These are the activations of a small neural network, seen along a few directions. Each row is one input.
In each table, some parts of the input vary, and every possible input appears once, in random order.
Descriptions start from the smaller parts, as in this example, which fits no table here: ring(8) and (point or line(11) or (values(2) and line(6))).
Shared parts are said once, and a part with two or three values counts as separate values.
In the rows, 128 means zero.

Other details of the inputs shift rows strongly along two fixed directions, in all tables alike. That doesn't count.

Rows:
row 1: [218  95 114 107 119 148  79 106   5 159 103  75]
row 2: [107 143 134 152 141 138 155 138 131 138 138 144]
row 3: [175 123 104 131 156 216 109  87  37 225 102 119]
row 4: [108 165 136 136 121 135 140 125 158 145 132 129]
row 5: [111 141 141 157 137 135 154 125 143 137 126 140]
row 6: [168 156 106 109 141 208  96  98  56 238 101 100]
row 7: [111 134 140 153 149 139 144 131 146 136 120 148]
row 8: [129  74 128 130  88  82 116 152 103  54 120 121]
row 9: [104 138 119 119 134 139 142 112 160 139 139 141]
row 10: [115 130 130 159 135 138 154 113 151 133 126 141]
row 11: [111 146 124 125 129 132 140 112 169 144 124 140]
row 12: [146 101 142 112 125  69 117 163 106  75 127 117]
row 13: [154  87 138 119 120  66 116 139 127  68 115 115]
row 14: [ 86 134 114 136  98 150 140 124 144 134 128 146]
row 15: [106 115 124 142 151 137 155 111 142 132 132 152]
row 16: [113 146 124 133 131 143 131 120 171 140 127 138]
row 17: [108 158 136 132 132 139 130 132 162 144 126 136]
row 18: [106 137 120 128 136 149 133 120 162 135 142 138]
row 19: [108 157 125 129 122 145 140 131 147 140 155 140]
row 20: [148 112 133  88 105  71 101 158 123  72 144 113]
row 21: [115 122 129 155 146 142 145 119 154 132 121 149]
row 22: [102 158 129 118 133 132 140 138 149 151 138 141]
row 23: [106 135 133 148 152 143 145 145 134 137 134 151]
row 24: [108 148 123 125 133 150 131 138 151 139 150 147]
row 25: [108 115 124 150 152 147 145 119 144 128 136 150]
row 26: [148  99 149 118 122  65 117 151 120  72 115 115]
row 27: [212 120 121  79 111 130  64 103  38 172  80  62]
row 28: [154 118 135 109  93  71 103 142 142  68 130  94]
row 29: [151  89 136 110 122  74 115 154 103  68 136 124]
row 30: [150  87 134 125 115  79 116 139 113  60 137 106]
row 31: [107 146 121 131 124 145 142 113 158 135 147 132]
row 32: [104 166 131 130 124 138 141 139 148 147 146 132]
Each input here is: values(2) and (point or (values(3) and ring(5))).
- The inputs of row 14 and row 8 match in every part but the values(2) part. If row 16 is changed in the same way as row 14 into row 8, which row does it become? => row 21
- Which other rows does row 31 become when the values(3) part takes its other values? List them by row number. => row 9, row 18
- A walk changes only the ring(5) part. It starts at row 9 and steps to row 20. List the rest of the walk in order. => row 22, row 27, row 11

Rows:
row 33: [146 121 128 107 118 108 109 138 117 107 133 113]
row 34: [142 128 133 113 112 104 111 140 121 110 123 108]
row 35: [149 129 109 140 154 195 132  80  73 214  97 128]
row 36: [ 81 154 133 146 132 138 159 126 187 133 140 160]
row 37: [ 77 158 132 144 132 139 159 138 177 135 150 161]
row 38: [ 84 133 133 165 145 140 174 126 171 125 143 167]
row 39: [143 116 125 114 111 107 110 131 124 107 124 109]
row 40: [144 128 133 111 120 107 109 144 117 112 135 113]
row 41: [140 100 133 129 130 111 120 133 108 100 124 120]
row 42: [ 82 135 130 165 144 143 168 133 167 124 143 171]
row 43: [146 130 134 112 119 104 110 142 123 111 127 108]
row 44: [155 145 103 124 144 203 117  79  85 224 104 113]
row 45: [142 119 127 109 110 109 111 136 116 106 130 112]
row 46: [149 123 134 112 118 104 108 133 127 108 125 111]
row 47: [141 100 133 128 131 108 123 141 109 104 122 128]
- Describe the family of inputs behind these rows. => values(5) or (values(2) and ring(5))
- Which other rows does row 34 become when the ring(5) part takes its other values? List them by row number. => row 36, row 37, row 39, row 45
- Which other rows does row 44 become when the values(2) part takes its other values? List them by row number. => row 39

Rows:
row 48: [110 124 142 135 128 101 134 161 137  91 141 137]
row 49: [117 139 134 119 113  92 121 150 164  94 143 124]
row 50: [108 140 115 150 135 182 148  94 121 183 114 146]
row 51: [121 110 136 136 133  99 137 135 158  90 129 131]
row 52: [210  81 114  98 108 122  69 101  36 126  94  70]
row 53: [113 117 132 135 113 103 138 152 139  88 143 139]
row 54: [122 147 123 148 163 177 152  99 128 188 123 151]
row 55: [105 149 111 119 144 177 139 109 133 187 129 150]
row 56: [120 139 140 119 111  99 119 152 169  91 137 128]
row 57: [114 116 139 136 125  96 139 143 152  94 123 133]
row 58: [212  90 122  97 125 123  68 124  26 131 104  69]
row 59: [119 125 144 134 131  93 140 150 145  96 132 142]
row 60: [116 138 142 116 110  95 128 145 159  94 147 121]
row 61: [116 138 110 148 144 189 150 101 120 182 133 148]
row 62: [117 167 115 129 135 172 139 105 134 184 127 129]
- Describe the family of inputs behind these rows. => point or line(4) or (values(2) and ring(5))
- What sort of input is row 58? => values(2) and ring(5)
